These are the activations of a small neural network, seen along a few directions. Each row is one input.
Each table varies a few parts of the input and shows all the possible inputs, shuffled.
A made-up example of a description, with smaller parts first: ring(5) and (point or (values(2) and line(4)) or ring(9)).
Shared parts are said once, and a part with two or three values counts as separate values.
(in the rows, 128 means zero)

Other details of the inputs vary at random and push rows far along two fixed directions, the same in every table; ignore that.

Table:
r1: [129 128 121 134 127 137 136 133 126 130 137 133 123]
r2: [130 118 125 131 130 129 125 129 120 121 131 117 126]
r3: [120 124 124 125 119 123 128 125 140 121 142 137 120]
r4: [134 120 124 135 124 128 123 132 128 128 131 120 126]
r5: [117 128 123 123 124 131 129 126 134 130 147 142 120]
r6: [112 148 143  84 122 146 114 152 134 146 120 121 161]
r7: [124 129 124 123 128 117 132 120 138 128 140 141 121]
r8: [126 145 152  94 126 149 125 150 143 130 118 112 165]
r9: [125 127 131 134 135 135 131 133 119 129 139 124 122]
r10: [116 125 122 127 121 118 116 131 123 128 134 121 122]
r11: [124 133 126 126 123 110 115 121 122 129 127 126 123]
r12: [130 128 132 134 138 122 133 125 123 128 131 122 125]
r13: [137 124 125 134 132 123 127 126 126 135 128 123 127]
r14: [139 152 145  94 121 142 122 138 143 133 108 124 173]
r15: [131 131 124 133 138 125 134 126 131 126 132 128 125]
r16: [129 133 128 124 122 115 126 116 138 122 135 143 120]
r17: [135 126 120 135 130 122 131 124 126 130 128 130 132]
r18: [142 129 127 135 127 121 122 121 126 129 125 124 126]
r19: [127 121 125 129 135 136 127 131 113 129 135 123 124]
r20: [ 92 100 166 146 122 147 150 110 138 126  36 166 105]
r21: [136 130 121 134 130 124 138 126 131 129 130 130 127]
r22: [135 133 135 134 132 121 128 120 124 122 128 122 125]
r23: [141 135 124 135 125 122 132 121 131 123 127 131 126]
r24: [124 129 124 133 135 138 132 133 126 128 137 131 121]
r25: [138 128 128 130 132 121 124 117 119 123 125 120 127]
r26: [132 126 121 135 122 130 133 132 133 121 133 127 126]
r27: [131 123 124 134 129 135 125 134 121 136 135 126 123]
r28: [119 129 123 126 129 112 120 126 121 135 130 125 123]
r29: [129 124 120 136 127 135 130 131 121 131 134 133 128]
r30: [133 122 126 130 138 123 129 123 118 129 128 120 128]
r31: [127 126 124 134 130 131 130 131 133 119 134 125 123]
r32: [132 121 120 136 122 128 127 130 128 122 130 127 131]
Each input here is: line(4) and (values(2) or ring(6)).
List by row number the other rows that have the line(4) part in common with r28. -> r7, r12, r13, r15, r17, r21, r30
Change only the values(2) part in r5. List by row number the other rows that result. -> r6
Change only the ring(6) part in r8. List by row number the other rows that result. -> r2, r4, r26, r31, r32

Table:
r33: [ 89 103 165 115 111 139 127 122 144 129  40 148 134]
r34: [184 180 132  95 152 128 120 147 137 123 166  78 182]
r35: [123  84  66 209 136 106 146 113  99 104 223 148  42]
r36: [ 95 144 136  92 124 166 134 157 149 137 141 142 144]
r37: [ 29  84 178 113 102 169 142 139 147 157  39 188 107]
r38: [ 90 101 174 124  97 152 141 120 153 127  24 159 131]
r39: [ 98 115 161 111 119 136 124 136 125 139  61 130 139]
r40: [151 138 151 117 136 142 149 124 144 130  83 122 162]
r41: [202 191  95  89 137 127 111 159 146 128 203  81 200]
r42: [181 175 117  90 116 134 106 150 146 123 173 101 186]
r43: [160 153 137  99 147 138 110 144 113 142 134  83 176]
r44: [132 105  53 183 139  88 122 113  95 115 251 133  45]
r45: [137 145 134 100 131 135 111 146 111 142 123  98 165]
r46: [ 91  76 110 213 122  59 152  45 118 108 108 204   7]
r47: [158 125 111 170 151 101 125 103  92 115 152 107 100]
What do these inputs look like to the network? -> point or line(4) or ring(10)
Start at r45 and move only the ring(10) part, one step at a time. The first step leads to r39. Which rows follow, in order? -> r33, r38, r42, r41, r40, r34, r47, r43

Table:
r48: [ 79  89 167 159 132 127 146 108 101 153  14 158  90]
r49: [155 158 147  77 115 161 142 161 183 133 103 125 213]
r50: [149 120  86 161 121  63 105 101 115  91 193  91  97]
r51: [ 97  95  59 166 102 104 115 131 118 122 244 152  54]
r52: [138 164 183  76 150 194 141 162 153 138 103 107 187]
r53: [155 150 106 153 140  74 124  82 117 118 173 147  98]
r54: [146 124  90 172 159  53 116  89  97  96 203 105  68]
r55: [178 137  72 177 160  89 153 104 122 115 211 123  91]
r56: [ 18  81 152 135 117 159 157 131 134 146  89 208  62]
r57: [ 93  64 137 190 110 119 127 107 109 134  26 152  74]
r58: [135 145 165  57 114 187 112 184 128 148  70  99 220]
r59: [145 169 164  69 114 202 129 173 164 129  99  96 216]
r60: [103  92 163 146  90 129 141  84 149 125  17 189 100]
r61: [202 203 101  55 168 131  86 175 102 145 248  40 220]
What do these inputs look like to the network? -> values(2) and (point or ring(6))
Changing only the values(2) part turns r50 into r54. The same change can be made to r59. Which row results? -> r52
